A small network was trained on invented records. Each row is its activation on one of them, seen along a few directions.
After each row come some of the record's fields: N, D, S, C, Y, M.
The largest differences between rows may come from other fields.
In the rows, 500 means zero.
Strong random noise was added to every row along 4 fixed directions; ignore it. To show where, here is one row again and again, with new noise each time:
[231 574 503 475 460 475 248 601 339 456 311 574 514 642 368 201 459 538
 572 397 702 348 494 329]
[323 560 537 408 409 363 347 579 246 457 248 570 383 552 500 192 383 542
 542 441 610 401 465 369]
[617 362 503 317 485 486 711 544 549 565 407 568 326 350 577 484 425 653
 442 657 459 517 367 487]
[244 673 477 523 646 617 495 548 651 319 628 570 714 556  49 602 614 603
 733 436 627 488 429 361]
[673 271 494 265 491 540 742 579 637 618 424 590 309 335 615 510 438 698
 411 740 450 491 371 504]
[429 208 278 781 489 872 153 492 586 932 279 424 625 745 543  59 550 431
  71 271 952 276 426 356]

[792 155 393 579 426 505 752 410 526 828 378 449 323 295 801 383 390 396
 145 507 492 528 390 645]	{N: n2, D: d2, S: s2, C: c3, Y: y4, M: m3}
[476 207 423 443 556 685 433 706 781 668 540 627 580 569 412 453 528 574
 471 669 619 303 556 502]	{N: n2, D: d2, S: s2, C: c3, Y: y4, M: m3}
[451 730 710 181 388 288 466 556 319 200 524 573 363 470 605 586 508 622
 782 656 288 489 650 492]	{N: n3, D: d1, S: s1, C: c1, Y: y3, M: m4}
[357 530 451 634 598 619 463 517 632 476 621 520 683 534 239 535 603 463
 571 395 624 435 518 469]	{N: n2, D: d2, S: s4, C: c1, Y: y3, M: m4}
[422 633 561 381 473 564 391 553 535 388 511 526 552 564 429 518 587 613
 635 518 548 435 541 357]	{N: n1, D: d3, S: s4, C: c1, Y: y3, M: m3}
[439 401 412 563 620 765 449 554 753 579 612 533 704 576 275 522 613 567
 485 478 678 420 468 405]	{N: n2, D: d2, S: s4, C: c2, Y: y4, M: m2}
[471 395 461 580 405 663 174 495 485 661 452 451 572 690 683 288 593 422
 334 419 653 314 661 491]	{N: n3, D: d1, S: s3, C: c2, Y: y1, M: m3}
[585 474 597 369 317 317 400 509 260 519 333 483 256 493 873 362 415 455
 441 581 364 448 644 588]	{N: n3, D: d1, S: s1, C: c1, Y: y3, M: m4}
[383 702 567 526 477 180 553 491 200 325 382 518 389 417 418 435 332 428
 647 394 412 593 449 502]	{N: n2, D: d2, S: s4, C: c1, Y: y3, M: m1}
[457 701 430 814 506 683 328 222 460 518 577 281 697 669 515 519 681 339
 354 188 627 593 492 478]	{N: n3, D: d3, S: s1, C: c2, Y: y3, M: m1}
[629 709 508 604 543 489 639 240 430 404 606 334 528 459 563 724 544 475
 456 397 371 778 379 543]	{N: n3, D: d4, S: s3, C: c3, Y: y4, M: m2}
[556 594 533 463 501 357 733 408 361 412 452 492 400 315 477 521 411 526
 534 438 430 648 347 471]	{N: n2, D: d2, S: s4, C: c1, Y: y4, M: m2}
[402 561 538 556 484 253 552 543 353 393 504 554 477 416 415 477 395 356
 640 447 418 499 571 596]	{N: n2, D: d2, S: s2, C: c3, Y: y3, M: m3}
[612 632 499 630 438 400 585 317 311 511 405 362 439 408 620 467 441 393
 383 299 471 660 397 474]	{N: n1, D: d3, S: s2, C: c2, Y: y1, M: m1}
[631 575 540 427 550 560 670 418 644 412 695 471 530 408 516 792 603 601
 562 602 355 617 474 559]	{N: n3, D: d4, S: s2, C: c1, Y: y3, M: m3}
[504 739 588 468 500 413 554 382 433 274 655 439 539 496 502 730 569 476
 663 501 324 649 559 560]	{N: n3, D: d3, S: s3, C: c3, Y: y4, M: m2}
[529 678 503 624 532 365 721 322 367 378 541 411 508 369 393 606 448 394
 537 320 418 724 377 513]	{N: n2, D: d2, S: s1, C: c3, Y: y4, M: m2}
[304 755 494 590 530 651 390 360 488 345 603 450 728 583 292 506 691 509
 615 275 667 503 473 357]	{N: n3, D: d3, S: s2, C: c1, Y: y4, M: m2}
[618 417 484 566 511 366 739 469 517 530 555 492 431 333 528 612 420 386
 469 528 356 589 489 666]	{N: n2, D: d2, S: s3, C: c3, Y: y3, M: m3}
[603 588 668  35 420 413 485 640 433 353 383 598 288 502 695 546 434 834
 650 814 350 523 463 342]	{N: n1, D: d3, S: s2, C: c2, Y: y4, M: m2}
[471 524 483 549 542 496 446 504 444 496 472 486 542 556 415 452 443 499
 485 429 546 542 445 427]	{N: n2, D: d2, S: s1, C: c3, Y: y4, M: m2}
[555 329 408 630 538 550 699 477 666 626 577 509 532 362 449 553 525 391
 412 487 513 483 483 636]	{N: n2, D: d2, S: s3, C: c2, Y: y3, M: m1}
[336 633 534 459 424 543 379 438 432 388 514 507 560 572 513 422 646 489
 592 435 589 405 581 468]	{N: n3, D: d3, S: s3, C: c2, Y: y1, M: m3}
[549 351 408 548 566 626 538 518 595 661 430 502 505 496 451 429 459 574
 346 494 616 505 343 435]	{N: n2, D: d2, S: s3, C: c1, Y: y4, M: m2}
[523 280 458 413 518 676 460 615 680 634 513 579 541 531 492 427 538 587
 442 605 611 357 524 453]	{N: n2, D: d2, S: s4, C: c2, Y: y4, M: m2}
[407 537 481 575 415 370 516 434 272 511 324 498 425 423 518 256 422 400
 456 316 599 474 432 472]	{N: n2, D: d2, S: s3, C: c1, Y: y4, M: m3}
[470 706 536 543 511 321 721 365 342 314 526 460 483 358 366 587 447 432
 619 361 412 685 396 497]	{N: n2, D: d2, S: s1, C: c3, Y: y4, M: m2}
[286 563 560 338 517 399 470 678 483 327 498 668 526 497 272 455 469 587
 774 579 524 390 544 427]	{N: n2, D: d2, S: s2, C: c2, Y: y4, M: m2}
[685 490 382 798 597 511 664 294 471 647 489 320 525 449 489 573 391 388
 247 301 494 767 264 527]	{N: n2, D: d2, S: s4, C: c3, Y: y4, M: m3}
[512 453 501 451 498 505 555 519 528 501 513 528 492 471 477 498 491 517
 511 529 499 491 495 496]	{N: n2, D: d2, S: s1, C: c3, Y: y4, M: m3}
[354 790 556 538 545 481 330 441 413 286 597 454 630 648 375 608 576 516
 671 418 472 575 542 448]	{N: n3, D: d4, S: s3, C: c2, Y: y4, M: m3}
[620 280 523 358 453 613 469 613 740 597 626 547 475 533 706 626 612 514
 484 779 390 354 731 662]	{N: n3, D: d4, S: s3, C: c3, Y: y3, M: m1}
[738 222 456 405 391 730 631 423 688 745 506 475 415 374 816 458 633 546
 246 594 551 390 515 563]	{N: n3, D: d2, S: s4, C: c1, Y: y3, M: m4}
[675 703 538 586 460 417 506 256 283 469 460 300 406 524 747 590 461 468
 359 390 360 754 402 521]	{N: n3, D: d4, S: s4, C: c2, Y: y3, M: m4}
[534 405 500 459 479 409 525 568 453 565 393 532 374 474 567 428 387 506
 448 571 463 487 481 533]	{N: n2, D: d2, S: s1, C: c2, Y: y3, M: m4}
[611 744 449 715 512 645 560 172 495 484 568 262 614 521 545 659 640 449
 360 259 523 741 345 445]	{N: n1, D: d4, S: s2, C: c2, Y: y1, M: m3}

Which values does each new row have?
[452 414 518 403 464 462 517 598 509 511 447 589 425 453 505 417 483 527
 539 578 515 386 545 514]	{N: n2, D: d2, S: s1, C: c1, Y: y3, M: m4}
[470 380 512 420 470 447 615 587 555 508 519 610 449 364 489 468 507 486
 560 585 488 379 566 584]	{N: n2, D: d2, S: s3, C: c1, Y: y3, M: m3}
[797 201 438 396 507 520 882 481 632 727 414 522 269 235 691 536 395 614
 260 678 420 585 285 587]	{N: n2, D: d2, S: s3, C: c1, Y: y4, M: m4}
[491 416 480 500 474 427 503 540 413 571 382 540 430 462 533 345 395 488
 442 481 546 464 449 489]	{N: n2, D: d2, S: s2, C: c2, Y: y4, M: m3}
[415 686 524 579 507 226 700 424 298 328 471 501 457 348 340 528 373 395
 643 363 413 652 397 535]	{N: n2, D: d2, S: s2, C: c3, Y: y4, M: m3}
[335 601 453 684 609 536 471 500 563 430 599 501 678 536 202 552 549 422
 603 354 586 500 496 478]	{N: n2, D: d2, S: s4, C: c1, Y: y3, M: m1}
[485 632 563 549 299 312 341 356 103 469 325 395 403 538 760 246 424 318
 437 283 503 507 585 488]	{N: n3, D: d2, S: s4, C: c3, Y: y4, M: m2}
[422 675 641 321 498 189 678 589 391 204 580 619 416 350 370 661 407 513
 842 617 268 562 569 570]	{N: n2, D: d2, S: s4, C: c2, Y: y3, M: m3}
[659 249 428 557 585 588 762 529 791 633 689 538 547 333 460 690 534 450
 434 615 432 497 515 672]	{N: n2, D: d2, S: s2, C: c3, Y: y3, M: m3}
[319 684 575 482 530 245 566 564 341 275 503 588 474 406 294 521 418 469
 745 464 419 524 508 517]	{N: n2, D: d2, S: s3, C: c1, Y: y3, M: m4}
[406 442 521 335 556 488 459 698 558 460 463 641 488 536 348 463 431 665
 623 652 528 421 470 410]	{N: n2, D: d2, S: s3, C: c2, Y: y4, M: m2}
[591 364 470 509 502 481 468 548 474 629 414 497 441 530 585 416 379 501
 377 534 504 510 460 497]	{N: n2, D: d2, S: s4, C: c3, Y: y4, M: m3}
[592 504 557 299 399 560 394 457 408 521 382 472 368 573 791 417 526 654
 419 607 493 491 481 428]	{N: n3, D: d4, S: s4, C: c1, Y: y4, M: m2}
[406 442 522 323 534 448 592 669 591 427 506 662 473 431 340 516 460 629
 677 666 490 418 482 483]	{N: n2, D: d2, S: s2, C: c2, Y: y4, M: m3}
[618 283 518 266 459 459 756 598 606 558 474 632 332 291 600 508 453 614
 502 729 420 440 468 572]	{N: n2, D: d2, S: s3, C: c2, Y: y4, M: m3}
[366 572 556 333 443 671 257 545 562 405 550 541 592 673 524 468 687 618
 627 575 590 336 648 406]	{N: n3, D: d3, S: s4, C: c1, Y: y4, M: m2}
[573 475 366 903 490 490 520 264 317 725 348 310 491 458 588 300 414 248
 159 133 634 614 346 531]	{N: n2, D: d2, S: s4, C: c1, Y: y3, M: m4}
[692 501 437 616 549 453 801 314 429 586 419 391 395 313 527 542 378 503
 314 381 462 750 209 490]	{N: n2, D: d2, S: s4, C: c1, Y: y4, M: m2}
